These are the activations of a small neural network, seen along a few directions. Each row is one input.
Each table varies a few parts of the input and shows all the possible inputs, shuffled.
Descriptions start from the smaller parts, as in this example, which fits no table here: one of 6 places along a line, together with either a single point or one of 9 places around a ring or (one of 3 separate values, together with one of 8 places around a ring).
Shared parts are said once, and a part with two or three values counts as separate values.

Other details of the inputs shift rows strongly along two fixed directions, in all tables alike. That doesn't count.

A family of inputs:
r1: [ -5 -28  76 -22   9 -20 -31 -53 -48  12  58  23 -31]
r2: [ -2 -54   4   4 -27 -14  14 -43 -66  18  53  65 -23]
r3: [ -2  39  27 -17  -8 115  53  60  29   6 -15  46   4]
r4: [-13 -31  32 -17  -1 -22  42 -59 -53  -1  73  32 -10]
r5: [ 13 -46  20  -2 -33   0  32 -53 -63 -22  63  46 -28]
r6: [   5   56  -29   37   15   49  -27   99  110  -24  -76 -115   60]
r7: [ -4 -33  24 -44 -26  -8   0 -55 -31  -6  57  63 -53]
r8: [-27 -24  49 -28   3 -18  -3 -82 -40  -1  36  47 -28]
r9: [  -5  -21  -59   12   13 -100  -64   -5   26  -18  -32  -96  -21]
r10: [  3  63  75 -19  29  73  -1  69 -15  40 -40  21  26]
r11: [  9   8  52  15  15 107  47  65  25  18 -51  53  12]
r12: [-12 -63  37   2 -40  -3  21 -50 -36   3  50  50 -51]
r13: [   9   13  -63   35  -13 -100  -57  -40   34   -9  -14  -84   17]
r14: [ -2  38  25   2 -10  81  35  84  -8  33 -47  69  20]
r15: [-15  45  38  -6  28 108  60  40  -1  12 -33  25  57]
r16: [ 14 -55 -63  22 -15 -82 -59 -25  58 -43 -34 -56 -17]
r17: [  14   52  -45   33   21   49  -17  102   85  -24  -71 -121   83]
r18: [-25  49  53  -2  21 108  51  38  22  11 -39  32  32]
r19: [ -9 -40 -51  14  14 -87 -67 -13  50 -34 -19 -90 -19]
r20: [ -5 -47  48 -10  24  -7   8 -43 -69  20  77   1 -25]
r21: [  1 -32 -78  10 -49 -90 -52  -9  34 -31 -34 -63 -17]
r22: [  5 -38  36 -20 -34 -14  -2 -53 -41 -25  42  71 -48]
r23: [-13   0  28 -17   0 -49  19 -50 -60  19  56  54 -26]
r24: [-20  50  54  -9  16  91  62  61  31   9 -23  40  31]
r25: [   1   68  -44    9   34   19  -47  120   86   -1 -106 -100   49]
r26: [ -4 -68  22  -2 -35  -3  30 -47 -59   3  56  43 -25]
r27: [ -4  -6 -95  22  -5 -92 -23 -26  36 -33  11 -69  23]
r28: [ -8 -58  42  -2  26 -11  20 -45 -69  16  61  11 -31]
r29: [  -9    5  -68   -5  -17 -108  -39  -22   42  -35  -19  -75    1]
r30: [ -7 -24  71 -18  -5 -25 -17 -80 -32  16  43  41 -14]
r31: [ -9  13  46 -15 -12  91  23  71  20  12 -50  71  15]
r32: [ 15 -73  29   7  -3  -6  27 -55 -58   6  44  43 -27]
r33: [  5  57 -71  36  44  37 -28 115  79   1 -75 -95  70]
r34: [  21  -23 -106   37  -37  -70  -33  -20   24  -54    3  -53    5]
r35: [ 16 -59  11  13   4 -18  11 -52 -65  21  41  65 -25]
r36: [ 19  -5 -94  30 -44 -87 -41 -12  25 -50 -11 -53 -14]
r37: [  15   59 -112   18   -6   48   -2  101   96  -24  -72  -58   65]
r38: [-18  69  49 -25  24  79  29  43  -5  26 -63  44  34]
r39: [ -9  -6 -97  30   1 -75 -34 -49  27 -30  -6 -78  24]
r40: [  2 -18  17 -48 -29 -20   3 -50 -54  11  46  57 -54]
r41: [  7  34  13 -20  -3 115  62  64   7   7  -9  39  30]
r42: [  4 -11   3 -27 -25 -22  11 -45 -59  16  62  61 -49]
r43: [  6  58  41  11  28  87  30  41  -4  45 -28  41  67]
r44: [  -7  -28  -46    7   12  -84  -81  -12   51  -30   -2 -100  -14]
r45: [  2  47  35 -20   8 108  63  59  36  11 -22  45  12]
r46: [  17   79  -78  -13   -2   27   -8  102  109  -22 -108  -66   49]
r47: [-14 -44  64  -6  18  -8  -3 -45 -45  20  72   8 -49]
r48: [  1  68  71 -15  17  71  14  44   2  44 -56  38  45]
r49: [  12   -9  -71   36    6  -77  -61  -21   17  -18   15 -103   17]
r50: [ 11 -31 -74  35 -51 -60 -27 -28  53 -70   0 -69 -24]
r51: [ -8 -14  44  -8  26 -38 -17 -32 -77  42  59  25 -44]
r52: [-14  25  66   6  45 106  40  80  17  28 -37  21  12]
r53: [  8 -35  14 -28 -10  -5  43 -61 -48   0  75  36 -28]
r54: [-15 -13 -62  -2 -14 -96 -43 -28  65 -51  -7 -69   2]
r55: [ -8 -43  23   5  34 -22   5 -42 -77  32  57  33 -30]
r56: [ 20 -30 -84  39 -14 -94 -47 -14  28 -22 -29 -57 -15]
r57: [ 11  70  16 -25  13  79  48  69   6  30 -30  62  19]
r58: [-16  75  34  -4  28  77  36  46 -10  32 -47  49  37]
r59: [  5  45  59   4  20 101  46  42   5  29 -26  19  69]
r60: [ 13  54   3 -17  20  95  56  64   7  26 -18  60  39]
r61: [  -4  -13  -73   33   16 -101  -55   -2   19  -12  -16  -89  -18]
r62: [  8 -17 -80 -14 -24 -80 -42 -31  69 -50  -5 -64 -17]
r63: [ -7 -28  69   2 -10 -11   9 -83 -31  17  58  24 -19]
r64: [  2  -2  53  -2  12 -35 -20 -43 -78  35  60  23 -32]
r65: [ 11 -23  30 -24 -36 -27   1 -48 -65  -9  31  64 -49]
r66: [ 12 -48  40 -14  -5 -34  -5 -49 -60  20  12  60 -49]
Each input here is: one of 6 places around a ring, together with one of 11 places around a ring.
Changing only the place on the ring of 6 turns r27 into r54. The same change can be made to r55. Which row results? -> r19
Changing only the place on the ring of 6 turns r1 into r10. The same change can be made to r30. Which row results? -> r48
Change only the place on the ring of 6 in r39. List by row number the other rows that result. -> r8, r15, r18, r38, r58
Change only the place on the ring of 6 in r33. List by row number the other rows that result. -> r20, r25, r44, r47, r51

A family of inputs:
r67: [  8  14   1   2  -1  91  42  61  27   3 -20  23  18]
r68: [  7  26  16  15 -15  62  21  64   8  14 -53  40  12]
r69: [ -9 -31 -63  22 -20 -29  -4 -15  40 -42   9 -43   1]
r70: [  -2   -3   26  -10   26  -29   16  -51 -109   52   73   58  -15]
r71: [  2 -16 -27  37  -7 -56 -45  -3  13  -4 -21 -60  -7]
r72: [  2 -17 -57  14 -22 -38   7 -36  35 -36 -11 -47  12]
r73: [  2 -15 -32  16  13 -54 -56  -8  15 -17 -25 -52  -8]
r74: [ -9  52  20 -19  -4  59  31  65  26  -5 -40  30  16]
r75: [ 14 -32 -33  19   4 -42 -30   4  17 -21   4 -73   0]
r76: [ -4 -13 -33  20   8 -43  -9 -35  26 -19  -8 -74  20]
r77: [ 11  50  16   2  -7  74  31  42  32  -1 -25  34  42]
r78: [-21 -15  77 -29   9 -25   7 -53 -69  19  62  42 -44]
r79: [  2 -19 -50  -4 -26 -61 -35 -10  41 -22 -27 -21  -6]
r80: [-17  25  28  15  36  85  29  63  26  10 -25  -1  42]
r81: [ -4  51  40 -17  35  56   6  57  25  27 -41  11   7]
r82: [ 13  15 -97  15 -11 -62 -10  -6  -3  -8   2 -29  14]
r83: [  8  28  10  -6   5  65  11  60  12   1 -58  48  11]
r84: [  5  55  41   8  23  69  14  44  24  16 -23   6  51]
r85: [ -5   5 -31  -2  -6 -44 -43 -22  19 -16   0 -73  10]
r86: [ -2 -20  41 -37 -12 -15  13 -55 -45  15  47  73 -63]
r87: [-12 -35  73 -28  13 -29 -11 -53 -61  37  41  60 -34]
r88: [ -4 -19  39 -38 -30  -2  13 -67 -63   7  60  62 -34]
r89: [ 21 -36 -60  12 -28 -37 -13   4  26 -39   1 -45  -8]
r90: [ -3 -50  56  -6  14   8  16 -52 -62  27  77  30 -37]
What is each input in this table made of? -> one of 2 separate values, together with either a single point or one of 11 places around a ring
Changing only the choice among 2 separate values turns r78 into r74. The same change can be made to r80. Which row results? -> r69
Change only the choice among 2 separate values in r88. List by row number the other rows that result. -> r85

A family of inputs:
r91: [ 10  20  -4  29 -13 -10 -14 -15  -8  12  20 -39  14]
r92: [  7 -49 -11  10 -13   4  -3  -3  21 -25 -18  -8 -31]
r93: [ 24 -18 -41 -26 -37  -3  -2 -10 -36 -33 -15 -10  31]
r94: [-10  13 -44   0  23 -37  -9  14 -17   7   3   0  -9]
r95: [-27   1  76 -53   6   5   2 -44 -35  19  28  77 -25]
r96: [-18 -35  25  24  13  -9 -26 -15  13  -5 -10 -33  12]
r97: [ 15   3 -35  17 -41  -7  -4  13  -5 -24  22  -1 -13]
r98: [ -7  20 -40   5  13 -38  -3 -11 -12  23 -12   0   1]
r99: [ -6  -6 -26  -8  23 -31 -28 -12  13  12 -12  12   9]
r100: [  7  -7  10  17  -4  -1 -39 -18  16  -1  20 -27  21]
r101: [-11 -45  -4  16 -24  -7 -11 -12  23 -25 -24   5  -4]
r102: [-20  22   1   4  -1 -13  13 -29   7  -3  14 -45   8]
r103: [-16 -13 -13 -18 -30  -5   2 -27  40 -36  -1   5   2]
r104: [  1  62 -16   1 -14  64  39  61  80 -28 -77   0  56]
r105: [ 12  33 -14   9 -21 -33 -30  -4  -9  17  -6  -8  -8]
r106: [  0  -3 -58  19 -16 -13  28 -18  -1  -1  -1   7   6]
r107: [  0 -29 -44   6  -6  -6   3 -20  23 -13   0  19  14]
r108: [-12   4   0  15  -3 -40 -16  -2 -11  14 -35 -15 -17]
r109: [ 18  10 -32  22 -51  -8   2 -11   1  -8   6  -1  -3]
r110: [-10  10  -5 -38   1 -33 -10   9  17  -5   6 -20 -24]
r111: [ 14 -17 -18  10 -41   1 -24 -14  26 -21   6  11   5]
r112: [ -1  44 -24 -19 -11  74  41  96  79 -24 -53 -17  31]
r113: [-23  -2  16 -10   7  -7 -13 -31  30 -17  13 -33  18]
r114: [ -8 -26 -21  24 -23 -15   9  16  -7 -27  -8  -7 -22]
r115: [ 15  -3  60 -33  -3   7  -5  -1 -61  40  52  65 -41]
r116: [ -8  28   3 -18  -2 -42 -11 -25  19  -8 -19  -3   0]
r117: [  0 -38  17  17  24   1 -18  -7  11  -5  -5 -45 -15]
r118: [  6  11 -27   4  21 -45 -11 -18   1  13 -18  12  15]
r119: [ 22  24  -2   8 -13 -38 -37 -11   4   7 -12   4   6]
r120: [ -6  -6   8 -17  17   3  -5 -22  28 -17  19 -45  -9]
r121: [-18  36 -10 -17  -9 -36  -3 -18   7   3 -12 -15 -13]
r122: [-10  55  37  11  45 100  62  48 -22  53 -17  41  51]
r123: [  1 -25   7  -3  16 -21 -35   4  10   0 -30 -16 -36]
r124: [ 21  65 -25 -33  10  55 -14  92   6  -2 -98 -23  76]
r125: [ 26 -17 -28   2 -40  -3  -5  15  13 -15  23  -6 -14]
r126: [-23  16  -3  -1   8 -13   7  -4   2 -19  30 -45  -2]
r127: [  4  17  52 -17  -5   3  -4  -3 -78  31  50  70 -39]
r128: [-12 -29  54  -8  38  25  19 -48 -49  36  54  59   9]
r129: [  0 -20 -26   5  32 -11   6   5   1  11  31 -35  10]
r130: [ 24 -10   3  10   6   9 -32  -9  13  -1  25 -39  -6]
r131: [ -4 -10 -62  14  -7 -12  22   6  -7 -18  15   7  -4]
r132: [-21  29 -13 -21   1 -36  -9   7   1 -14   4 -15 -23]
r133: [ -9  70 -29   1 -22  69  47  69  67 -16 -71 -12  42]
r134: [  7  27  45  -9  65 119  45  56   0  41 -12  42  32]
r135: [-17 -10  36   0  37  20  38 -22 -79  32  70  48 -10]
r136: [ 31 -21 -26   4 -31  12 -17  -6  23 -21  11  -1 -22]
r137: [  3  16  12   6   0  94  42 115  44  -1 -70  12  24]
r138: [ -9  14  14   3   7 -19   6 -37  20 -14   7 -34  22]
r139: [ 14  16  18 -16  28 122  61  58   8  21 -24  81  15]
r140: [ 21  -6  63 -31   5  22 -17 -22 -51  34  40  69 -49]
r141: [ 28   0 -20  21 -43 -13  -6 -19  14 -18  -1  11  11]
r142: [-17 -21  14   3   6 -32 -43  -4  12   0 -36  -3  -9]
r143: [  4  -2 -17  25  29 -21   6 -29   2   7   8 -19  37]
r144: [-14  -9  10  36   4 -18   0 -13 -11   8 -10 -45   4]
r145: [-11  -4   5 -18   9 -10   7  -2  18 -10  31 -50  -3]
r146: [-15  -2  -3  11   6 -40 -22  23 -17  -2 -19 -15 -27]
r147: [ 18  59  76  13  18 100  28  48  -6  36 -17  45  56]
r148: [ 16  -9 -13 -18   0  -4 -17 -14 -45 -13  -1 -48  47]
r149: [-19  -4  40 -30 -22  23  54 -25 -53  -8  57  73 -40]
r150: [  4  -3  70 -25  -5  10 -24 -31 -48  35  34  82 -22]
r151: [ -4 -22   5  -5   7 -36 -23  25   0   7 -18 -20 -29]
r152: [ -4 -18  23  36  12 -23  -7 -20   2  -3 -16 -33  18]
r153: [  8 -30 -54  -2  -5  -9  22   9  10  -9  17   2  -6]
r154: [ -2  -4  13  15   4 -46 -24  -9   1   3 -42  -3  -4]
r155: [ 18  -7   0   9  -3  -6 -20  11   3   5  37 -43   2]
r156: [-17 -16   7  32  14 -17  -6  12 -16  -8   6 -44  -6]
r157: [ -4 -26  51 -46 -13  41  42 -43 -27  -6  47  72 -48]
r158: [-10 -29  52   7 -26  18  46 -33 -64  19  16  71 -33]
r159: [  4 -28  -5  28 -25 -21   8 -16  12 -22 -31   5   1]
r160: [  6  13  -7  25  -4  -9 -20   9 -14  -5  36 -38   4]
r161: [ -6 -36  14  15  15 -14  -6  14   1   1   8 -49  -8]
r162: [  2  -6 -36 -15  24 -34  -9  16   0  16   6  -5 -11]
r163: [ 12 -12 -46  18  -8 -20  21 -25  12 -12  -7  19  20]
r164: [ -5   8  -2 -38   9 -19 -22 -11  27 -12  -7 -15 -30]
r165: [ 10  -9 -33 -14  33 -20 -21  -4  10  11  -6  -1 -18]
Changing only one part turns r110 into r112. The same change can be made to r151. Which row results? -> r137
Changing only one part turns r148 into r124. The same change can be made to r135. Which row results? -> r94
What is each input in this table made of? -> one of 3 separate values, together with either a single point or (one of 4 separate values, together with one of 6 places around a ring)
Start at r145 and move only the place on the ring of 6, one step at a time. The first step leads to r126. Which rows follow, in order? -> r102, r138, r113, r120
Change only the choice among 3 separate values in r150. List by row number the other rows that result. -> r100, r111
Change only the choice among 4 separate values in r164. List by row number the other rows that result. -> r123, r140, r165
Change only the choice among 4 separate values in r141. List by row number the other rows that result. -> r104, r159, r163
Change only the choice among 3 separate values in r136. List by row number the other rows that result. -> r130, r140

A family of inputs:
r166: [ 10 -28 -25  10 -22 -36 -29 -13  17 -20 -24 -24 -26]
r167: [  3 -19  -7   0 -14 -67 -45 -48  11  -9  -3 -12 -21]
r168: [  0 -21  91 -25   7  44  28   1 -99  48  35 108 -38]
r169: [  0  10 -23   3  -2 -61 -50   2   1  -2  -5 -29 -16]
r170: [  5 -41 -45  11  11 -56 -18 -32 -18  -3  22 -24  -6]
r171: [-23  13  94 -47   4  63  46 -14 -42  25  20 112 -16]
r172: [-14 -48  24  17  24 -37 -31 -46   9 -12  41 -82 -11]
r173: [  4  -9 -30 -11 -29 -48 -14 -56   0 -29  35 -28  -2]
r174: [ 19  61 -43  19  -3 118  37 124  90 -15 -72 -19  68]
r175: [ -9 -10  80 -36  -5  77  67   6 -44  19  25 113 -35]
r176: [  3 106 -34   3  43  76  10 124  70  21 -96 -36  70]
r177: [  2 -26 -50  40  -8 -28   0 -19   3 -16  13 -34  14]
r178: [ -2  12 -35  16  -5 -46  -3 -30   1  -8   8 -45  18]
What is each input in this table made of? -> either a single point or (one of 2 separate values, together with one of 6 places around a ring)
Change only the choice among 2 separate values in r173. List by row number the other rows that result. -> r174

A family of inputs:
r179: [  8  10 -81   3 -32 -59 -32  -1  46 -34 -32 -41   2]
r180: [ -2  60  31  -9  31  62  19  65  -8  36 -38  34  31]
r181: [ -7 -49  51  -8  -4 -11   3 -56 -36   1  55  18 -37]
r182: [ 14  13 -94  26 -21 -22 -21  45  69 -35 -58 -61  26]
r183: [  4  40  -5  13  25  34   2  58   9  20 -41  -8  36]
r184: [-12 -28  70 -13   6  32  23 -34 -28   8  40  34 -18]
r185: [ -3  38   0  13  28  50  21  41  22   9 -20 -26  50]
r186: [ -1 -35   8   2   9 -49  -9 -62 -58  15  61   3 -25]
r187: [  2  25 -18   7  -4  61  37  41  38 -13 -24  -2  38]
r188: [  4  47 -70  14   7 -44 -44  38  58 -13 -59 -76  35]
r189: [  3  40  28 -20  -1  75  41  53 -11  21 -28  76  11]
r190: [ -3 -25 -35   3 -15 -75 -52 -24  33 -27 -12 -56 -27]
r191: [ -4  17  66 -10  21  90  27  55   4  20 -26  42  10]
r192: [ -5 -27  67 -14   4  17   5 -17 -41  20  20  54 -33]
r193: [  3 -51 -20   2 -29 -50   5 -74 -32 -19  65   4 -32]
r194: [ -7  -6  72 -32   0   6   0 -25 -37  20  15  65 -36]
r195: [  2 -17 -47  23   3 -62 -25 -35   6 -14  25 -72   6]
r196: [  5 -52 -23  -1 -26 -55  -1 -68 -36 -14  57  13 -38]
What is each input in this table made of? -> one of 3 separate values, together with one of 6 places along a line
Changing only the place on the line of 6 turns r195 into r188. The same change can be made to r181. Which row results? -> r194
Change only the choice among 3 separate values in r183. List by row number the other rows that result. -> r182, r192
